Each row below holds a small network's activations on one input, seen along a few directions.
Each table varies a few parts of the input and shows all the possible inputs, shuffled.
A made-up example of a description, with smaller parts first: line(4) and (point or ring(11) or (values(3) and ring(8))).
Shared parts are said once, and a part with two or three values counts as separate values.

Other details of the inputs shift rows strongly along two fixed directions, in all tables alike. That doesn't count.

Rows:
R1: [ 19 -10  38  32   0  32 -18 -41  -2  23 -42]
R2: [-22   6  -9 -28  15  -7  -5   3 -11   5  21]
R3: [  9  16   0  37 -20  39 -10 -51  -5  36 -56]
R4: [-22   7 -36 -12  -2  -3   2  17  -1 -17  -6]
R5: [ -5  17  -8  -2  24 -12  11   9  -8 -16  17]
R6: [ -3   3   2 -24  16  -1   4  15  -6 -19   8]
R7: [ 23  -6  -1  25 -22  34 -23 -45   4  28 -36]
R8: [ 24  -9  27  18 -17  25 -27 -42  12   7 -32]
R9: [ -6   6 -28 -20  15   6   9  17 -17  -1   6]
R10: [  40  -11   55   15 -122   -8   63   89  109   74   76]
R11: [-20   6  -6  -6  -1  -3   9  19 -30 -15  16]
R12: [ -7  -6   7  -4  30 -23  13  23 -11  -9  -3]
R13: [-23  -5 -13 -28   8 -11 -16   1  -1  -6  21]
R14: [ -2  17  -6 -18  18  -5   4   9 -10 -18  13]
R15: [-12 -13 -22 -27   7  -5   0   0  -2 -13  17]
R16: [ 26   5  19  24 -18  21 -27 -46   9   8 -27]
R17: [ -4   7 -11  -1  16 -17  -1   9   3 -28  16]
R18: [ -3  -7  -7   6  22 -30   5  16   0 -20   4]
R19: [ 10  -6  20  39 -37  24 -24 -44 -10  11 -29]
R20: [ -4   3  -5   5  31 -26  17  17 -11  -9   5]
R21: [-11  -2 -18 -28  16  -1  11   1 -13  -2  16]
R22: [ -7 -17   3  -3  21 -27   1  24   1 -19  -2]
Each input here is: values(2) and (point or line(4) or ring(6)).
- The inputs of R19 and R11 match in every part but the values(2) part. If R22 is changed in the same way as R19 into R11, which row does it become? => R12
- Which other rows does R2 become when the values(2) part takes its other values? List them by row number. => R13
- A walk changes only the ring(6) part. It starts at R5 and steps to R14. List the rest of the walk in order. => R6, R1, R12, R20

Rows:
R23: [ 10 -10  -5  12  82  -9 -16 -33 -38 -23 -60]
R24: [-15  40 -22 -16  49  20 -30 -64 -56 -13 -19]
R25: [  0  -2   3  34 -23 -10  -5  -5  -8 -29 -10]
R26: [ 33 -13  25   9 -84  32  37  19  41  92   6]
R27: [ -4  17 -38   3 -21  18 -22 -15   8  -1  -2]
R28: [ 21  16  -6   6 -86  21  22  -7  68  72  16]
R29: [-25  19   1 -10  53  27 -25 -41 -75 -13 -39]
R30: [ -49  -37  -11 -111   25  -38    2  104    8  -74   91]
R31: [  9 -43  49  15  27   6 -77 -83 -12 -21 -36]
R32: [ 22  -4  24  55 -79  -4  12  15  51  50   9]
R33: [-26  -5 -14  -9  63  35 -22 -43 -66 -11 -40]
R34: [  3   1  -1  14 -60  20   9  21   2 -11  -3]
R35: [-57 -12 -45 -53  31 -68  36  90   2 -45  54]
R36: [ 33 -33  59  22  47   5 -60 -63   4 -29 -49]
R37: [ 17   1  33  40 -21   6  18 -26  10  53   6]
R38: [ -1  -3 -10  33  59  -7 -33 -22 -27 -46 -61]
R39: [-31  -3 -34 -44  52 -64  45  98  13 -53  33]
R40: [ 41 -10  42 -14 -87  25 -13 -21  80  47  51]
R41: [-39 -15 -42 -58  42 -66  39  89 -16 -31  65]
R42: [ -2  -5  -6  10 -65  15  11  47  28  25  11]
R43: [  9  23  35  17 -30 -18  34  18   8  43  39]
R44: [ 33  27   9  12 -67  31  35 -14  48  80  40]
R45: [  6   3  -2  35  45  -5 -22 -26 -33 -66 -59]
R46: [ -9   4 -49 -26  51  23 -36 -66 -46  -9 -37]
R47: [ 25  24  -9  28 -73  30  -4 -29  22  10  -1]
R48: [-20   7 -21 -37  70 -53  55  90  -9 -41  58]
R49: [-14 -18  -7  11   7  42 -35 -61 -25  12 -83]
R50: [ 30  31  43  26  -7 -16  43  29  20  33  21]
- What do these inputs look like to the network? => line(4) and (point or line(6))
- The inputs of R25 and R47 match in every part but the line(4) part. If R41 is changed in the same way as R25 into R47, which row does it become? => R46
- A walk changes only the line(6) part. It starts at R50 and steps to R48. List the rest of the walk in order. => R23, R39, R38, R45

Rows:
R51: [ -4 -17   0   7  60   7 -52 -47 -41 -51 -54]
R52: [-31  12 -34 -56 -13  -9  15  57   8 -20  59]
R53: [-11  13 -15 -32 -29   8  13  18   1   4  51]
R54: [ 38  -3  50  63 -18  23  -3 -45  13  45 -46]
R55: [-11  -2 -11   4  68 -11 -17 -11 -42 -46 -35]
R56: [-22   8 -39 -10  49  18 -27 -49 -56 -27 -51]
R57: [-17   5 -20   7  60 -18 -21 -21 -37 -52 -26]
R58: [-13  24 -24 -26 -12  -7  30  35 -10   4  48]
R59: [  43    2   34   39 -106   53    2  -46   54   87  -19]
R60: [-15  26 -25 -32 -27 -14  40  66  19  10  59]
R61: [-27  -7 -27 -20  50 -25 -30  -2 -27 -70  -2]
R62: [-18   2 -37 -19 -11  -3  22  35   0  11  16]
R63: [-18 -13   7  14  80 -11 -27 -30 -55 -39 -54]
R64: [ 44 -13  60  37 -79   8  26  21  65  57  15]
R65: [-19  -8 -33 -40 -50  -8  34  69  32  18  53]
R66: [ 47   3  50  49 -25  25  -3 -59  27  73 -30]
R67: [  9  -9  17 -30 -12 -15  17  28  38  21  50]
R68: [  3  -6   1  -3  -3 -16  -1  17  14 -23  13]
R69: [ 30 -26  60  62  -3  34 -48 -92 -10  29 -83]
R70: [ -9   7 -14 -13  19 -39  30  57   5 -31  35]
- What do these inputs look like to the network? => values(2) and (point or line(4) or line(5))
- The inputs of R64 and R54 match in every part but the values(2) part. If R69 is changed in the same way as R64 into R54, which row does it become? => R63
